Here are a small network's activations along a few directions, averaged over the inputs that share one value of a field.
Values that are neighbours, or in one group, have similar rows; names and order tell nothing.
Strong random noise was added to every row along 3 fixed directions; ignore it. To show where, here is one row again and again, with new noise each time:
[-282  357 -126  240 -288   71  157  614  387 -457 -245  142  -63   18
    7   29  187 -151 -180]
[  66   15 -217  -56  -83   61 -127  286  181  177 -129   85   18   34
 -234  -40   80   97 -138]
[  60 -284  586 -289  -13 -138  267 -610 -210  343  145   52  151  -77
  306  -24 -239  223  208]
[ 156  175  -43   78  236  180  120  144  422  204 -144  130  193 -192
  -94   35 -396  335  397]
[-364  235   59  145 -428  -41  206  437  185 -492 -167  119 -107   79
  143   10  306 -244 -309]


Values of MAGOZ:
soga: [ -18  -58 -315  144   42 -162 -168   57 -274   96 -109  -59 -246  194
  -47  -48  183 -123  -51]
zovov: [ 294   27 -355    9  244  203 -289  462  412  319 -125  108  224  -86
 -556   67 -181  346   79]
noso: [  33 -153   75 -207 -258 -117  -67 -120 -304  167  -60  -49  -71   58
   60 -145  114 -127 -196]
ginu: [-255  194 -166  229 -452  -44 -126  632  226 -300 -101  112   27  106
 -113  -14  479 -199 -394]
bago: [ -37 -456  275 -391 -238 -110 -151 -181 -327   61  337  -60 -108  141
  -15   65  361  -84 -599]
libe: [ 278 -241  -86 -122  232  201 -294   -9  161  280  225   96  155   -5
 -194   44  -16  152 -149]
gazup: [ 197  -36 -154   32  412   14   37 -246  -71  141  -61   12  -48 -113
  124  -11 -255   74  502]
puzuk: [-191  629 -440  455   33  189  138  540  357 -645 -170 -176  -57 -108
 -166  214   92 -175    9]
tif: [-121   89   51   31 -161   49  -61  256  321 -212  -28  127  134  -29
 -109  -40   15   48  -11]
ropib: [  71  -13 -138  -38   84  -23  -86   75  -19   27 -221   91   14   34
  -27  -79   31  -57   49]
mebo: [ 222 -308 -243 -154 -102 -197 -368  -93 -396  449 -117  -40  -44  133
 -171 -158  212   40 -131]
tideb: [-171  243   43  218   98  100  281 -149   12 -407   50 -110   35  -47
  183  106   47 -130  151]
molep: [ -69  158  226   17 -143   25  210  128  170  -81  -34  110  115  -66
  115  -21  -73   44   40]
soni: [  51  134 -604   51  144    7 -340  364  -16  -37 -168  -70 -298  143
 -269 -118   30 -174   21]
kuv: [  22 -272   67 -168 -187  -29 -164   60  -87  101   88  127  154  159
 -105   -9  260 -140 -337]
pidu: [-244   13   31  -44 -359 -148  -55  162 -178 -395 -205  -31 -163   88
  112  -47  283 -287 -253]
ludi: [ 156  272 -600  276  304  180 -168  232  166   89 -102 -169   15   51
 -320  -64  -19  121  200]
vudo: [-157 -455  679 -200 -372 -324    2 -494 -447   49  492  -31  -61  211
  347  -31  365 -192 -601]
dom: [ 143   94 -454  -27  275  107 -260  -55  -29  225   10 -200  -51   49
 -364   14  -17  117  112]
nogud: [ 295 -572  -44 -460  -70 -183 -390 -269 -470  591   25 -164  -22  109
 -243  -34  167   71 -266]
nibop: [  98  134 -782  131  150  123 -310  379  -34  184 -219  -59 -285   83
 -347  -99   26  -33  -26]
fafu: [-342  302  -86  164 -271   59  227   12 -111 -503   33 -210 -187   64
  171  -25  278 -297 -249]
tena: [-138 -229  272 -175  -37 -339  197 -431 -587 -107   83 -183 -254   78
  344  -17   61 -255  -41]
mumo: [-267  -11  114   32 -345    4 -125  194  149 -498  192  115 -170  128
  -64   46  362 -319 -568]
nolu: [  67  369 -150  333  220  377   35  460  657 -153   46  137   52 -211
 -166  132 -309   98   57]
MAGOZ is arranged as 5 separate groups.
Which other values are in the same group as ropib? Give them in the order they are listed.
> noso, mebo, pidu, nogud
Which other values are in the same group as tif? Give them in the order they are listed.
> zovov, ginu, molep, kuv
Which other values are in the same group as nibop? Give them in the order they are listed.
> soga, gazup, soni, tena
Which other values are in the same group as fafu? Give them in the order they are listed.
> puzuk, tideb, ludi, dom
